Each row below holds a small network's activations on one input, seen along a few directions.
Each table varies a few parts of the input and shows all the possible inputs, shuffled.
A made-up example of a description, with smaller parts first: one of 8 places around a ring, together with either a single point or (one of 2 separate values, together with one of 4 places along a line) or one of 9 places around a ring.
Shared parts are said once, and a part with two or three values counts as separate values.

Other details of the inputs vary at random and push rows far along two fixed directions, the same in every table; ignore that.

A family of inputs:
r1: 18; 25; 4; 14; 11; -27; -22; -9; -10; -8; -5; 2; -21; 8
r2: -8; -27; -6; -15; -9; 24; 13; 6; 12; 9; 7; 2; 11; -4
r3: 5; -12; -8; -14; 5; 9; -2; -1; 6; 2; 4; -1; -4; -1
r4: -3; -4; -5; 15; 13; -9; 3; -9; -5; 1; 0; 6; -1; 1
r5: -2; 5; 7; 13; -1; -1; 5; -8; -12; -2; 0; 6; 5; 0
r6: 23; 12; -27; -8; 4; 1; -19; 14; -3; -3; 16; 16; -24; 18
r7: -7; -3; 0; 5; 12; -2; 5; -12; -10; -2; -1; 3; -1; 0
r8: -6; -26; 10; -13; -28; 22; 10; 17; 15; 8; -2; 3; 17; -9
r9: -8; 10; 1; 6; 6; -21; 1; 1; -4; -4; -17; -7; -1; 0
r10: 0; 3; 12; 6; 1; -10; -4; -5; 0; -1; -9; -6; 0; -3
r11: -13; -5; 16; -2; -2; 5; 12; -8; 3; 3; -7; -18; 15; -13
r12: -1; 12; 4; 12; 6; 1; 8; -14; -10; -4; 10; 1; 0; 0
r13: 3; 14; 5; 7; 8; 1; 3; -15; -8; -6; 6; -7; -1; -4
r14: -2; 0; 7; 8; 8; -15; -5; -6; 2; 0; -8; -7; -1; -2
r15: 0; 1; -1; 5; 16; -12; -5; -13; 0; 1; -5; -12; -1; -4
r16: -14; 6; -7; 8; 5; -13; 8; 1; -13; -2; -11; 7; -4; 4
r17: -6; 2; 5; 5; 8; 0; 4; -11; -13; -3; -1; 5; -3; -1
r18: 18; 29; -1; 11; 15; -20; -22; -14; -10; -8; 3; -3; -22; 9
r19: 18; 1; -11; -19; 9; 0; -24; 2; -2; -4; 4; 12; -26; 12
r20: -20; -12; 15; 10; -5; 8; 24; -6; -4; 5; -4; -3; 21; -10
r21: 11; 11; -5; 19; 15; -29; -21; -9; -13; -6; -7; 9; -21; 13
r22: -13; 1; 16; 1; 1; 13; 19; -11; -2; 2; -1; -13; 15; -12
r23: -14; 8; -8; 2; 10; -9; 8; -4; -15; -5; -10; 5; -4; 3
r24: 38; -6; -32; -29; -26; 14; -34; 43; 21; 4; 18; 28; -25; 19
r25: -11; 4; -2; 10; 2; -18; 4; 5; -9; -2; -15; 1; -1; 1
r26: -10; 1; 17; 0; -4; 6; 13; -8; 2; 2; -4; -18; 15; -12
r27: 8; 11; -7; 17; 20; -24; -15; -11; -17; -5; -2; 15; -23; 15
r28: -1; -2; 0; 11; 10; -17; -7; -8; 3; 0; -4; -8; 1; 0
r29: 25; -6; -26; -49; -16; 15; -28; 34; 8; -3; 4; 23; -37; 21
r30: -12; 5; -2; 6; 9; 8; 17; -4; 1; -1; 6; -17; 19; -7
r31: -2; -19; 10; -8; -30; 23; 13; 16; 18; 9; 11; 0; 21; -9
r32: -15; -7; 19; 12; -13; 6; 19; -4; 3; 4; -3; -8; 25; -12
r33: 20; -17; -26; -29; -30; 31; -10; 40; 23; 7; 20; 22; -9; 12
r34: 0; 10; 5; 17; 0; -3; 5; -9; -8; -1; 8; 5; 4; 1
r35: -14; -9; 12; -2; 3; 3; 11; -8; 6; 6; -7; -17; 15; -12
r36: 9; -17; -9; -6; -8; 3; -10; 12; 12; 7; 2; 11; -3; 2
r37: 13; 22; -2; 12; 17; -13; -14; -15; -23; -9; 3; 11; -23; 12
r38: -10; -17; 10; -20; -13; 27; 14; 3; 9; 6; 1; -6; 14; -11
r39: -3; -8; -3; -14; -11; 20; 8; 13; 19; 4; 6; -14; 21; -6
r40: 2; -11; 10; -11; -25; 20; 5; 12; 22; 4; 6; -4; 15; -9
r41: -6; 12; 0; -3; 11; -15; 1; -2; -6; -4; -15; -9; -2; -1
r42: -10; 1; 1; 10; -2; 0; 10; 5; 10; 1; 1; -16; 24; -8
Each input here is: one of 6 places around a ring, together with either one of 2 separate values or one of 5 places along a line.
Q: The inputs of r39 and r33 match in every part but the place on the ring of 6. If r26 is changed in the same way as r39 into r33, which row does it become?
A: r5
Q: The inputs of r19 and r35 match in every part but the place on the ring of 6. If r29 is changed in the same way as r19 into r35, which row does it become?
A: r41
Q: A walk changes only the place on the ring of 6. It starts at r4 and steps to r36. List the rest of the walk in order.
A: r28, r15, r3, r2

A family of inputs:
r43: 19; -5; -19; -40; -9; 12; -26; 23; 17; -2; 6; 7; -21; 12
r44: -23; -33; 14; -21; -12; 22; 23; -1; 5; 5; -11; -6; 18; -16
r45: 21; -5; -17; -41; -10; 21; -18; 14; 7; -5; 14; 18; -25; 12
r46: -3; 26; -1; 29; 27; -14; 6; -23; -18; -3; 9; -13; 2; 0
r47: -18; -12; 19; 18; -20; 0; 21; -1; 10; 9; -11; -14; 30; -13
r48: -24; -2; -5; 15; 4; -4; 22; -1; -8; 6; -10; -1; 16; -3
r49: 18; -14; -15; -17; -15; 15; -16; 22; -2; 0; 10; 39; -21; 22
r50: 16; 2; -17; -27; 3; 3; -20; 10; 2; -2; -6; 12; -31; 12
r51: 20; 11; 14; -5; -3; -2; -22; -8; 6; -3; 5; -1; -18; 3
r52: -28; -32; 6; -4; -20; 17; 28; 11; 4; 11; -6; 8; 23; -10
r53: -11; -23; 19; -8; -26; 12; 13; 10; 20; 8; -13; -14; 27; -16
r54: -4; -16; 24; 0; -23; 28; 16; 0; 19; 12; 9; -11; 27; -19
r55: 24; 13; -4; 1; 0; 2; -15; 3; 2; 1; 16; 1; -13; 6
r56: -14; -19; -3; 1; -14; 25; 27; 12; 14; 8; 11; -6; 33; -12
r57: -5; 11; -15; 19; 13; -22; 1; -1; -6; -4; -4; -2; 2; 8
r58: 11; 6; -8; -6; 1; -16; -20; 12; 5; -2; -4; -1; -12; 7
r59: 10; 9; -18; 2; 4; -2; -6; 9; -12; -2; 8; 24; -15; 12
r60: 22; -14; -10; -26; -15; 25; -15; 16; -3; -2; 14; 31; -24; 17
r61: 13; 8; -12; 8; 0; -17; -16; 12; 2; 0; 1; 3; -13; 10
r62: 1; 13; -6; 12; 16; 2; 4; -14; -16; -2; 7; 5; -4; 3
r63: -12; 6; 7; -1; 8; 10; 14; -12; 2; -1; 6; -22; 13; -10
r64: -9; -19; 25; -18; -24; 18; 12; 4; 22; 9; -7; -16; 24; -22
r65: -14; 18; 21; 20; 17; -7; 13; -25; -4; -5; 1; -29; 18; -14
r66: 24; 12; 2; 16; -5; -10; -23; 3; 2; 0; 6; 13; -17; 10
r67: 22; 13; -11; 13; 3; -11; -17; 7; 1; -1; 11; 8; -14; 9
r68: -5; 5; 9; 4; 15; -4; 1; -23; -20; -8; -2; 3; -12; -1
r69: -17; 38; -4; 46; 55; -58; -2; -38; -42; -13; -25; -9; -7; 5
r70: -1; 11; 6; 3; 12; -16; -5; -11; 1; -5; -7; -19; 2; -6
r71: -7; 9; -10; 7; 14; -23; 1; -3; -6; -9; -11; -9; 1; 1
r72: -26; -16; 9; 3; 5; -6; 16; -7; -9; 2; -18; 0; 10; -6
Q: What do these inputs look like to the network?
A: one of 5 places along a line, together with one of 6 places around a ring
Q: The inputs of r65 and r63 match in every part but the place on the line of 5. If r67 is changed in the same way as r65 into r63, which row does it become?
A: r56
Q: A walk changes only the place on the ring of 6. It starts at r50 and steps to r69. List the rest of the walk in order.
A: r48, r59, r62, r45
Q: Which other rows does r62 become when the place on the line of 5 takes its other values? List them by row number.
A: r46, r54, r55, r60
Q: A walk changes only the place on the line of 5. It starts at r72 and steps to r69. List the rest of the walk in order.
A: r71, r58, r53
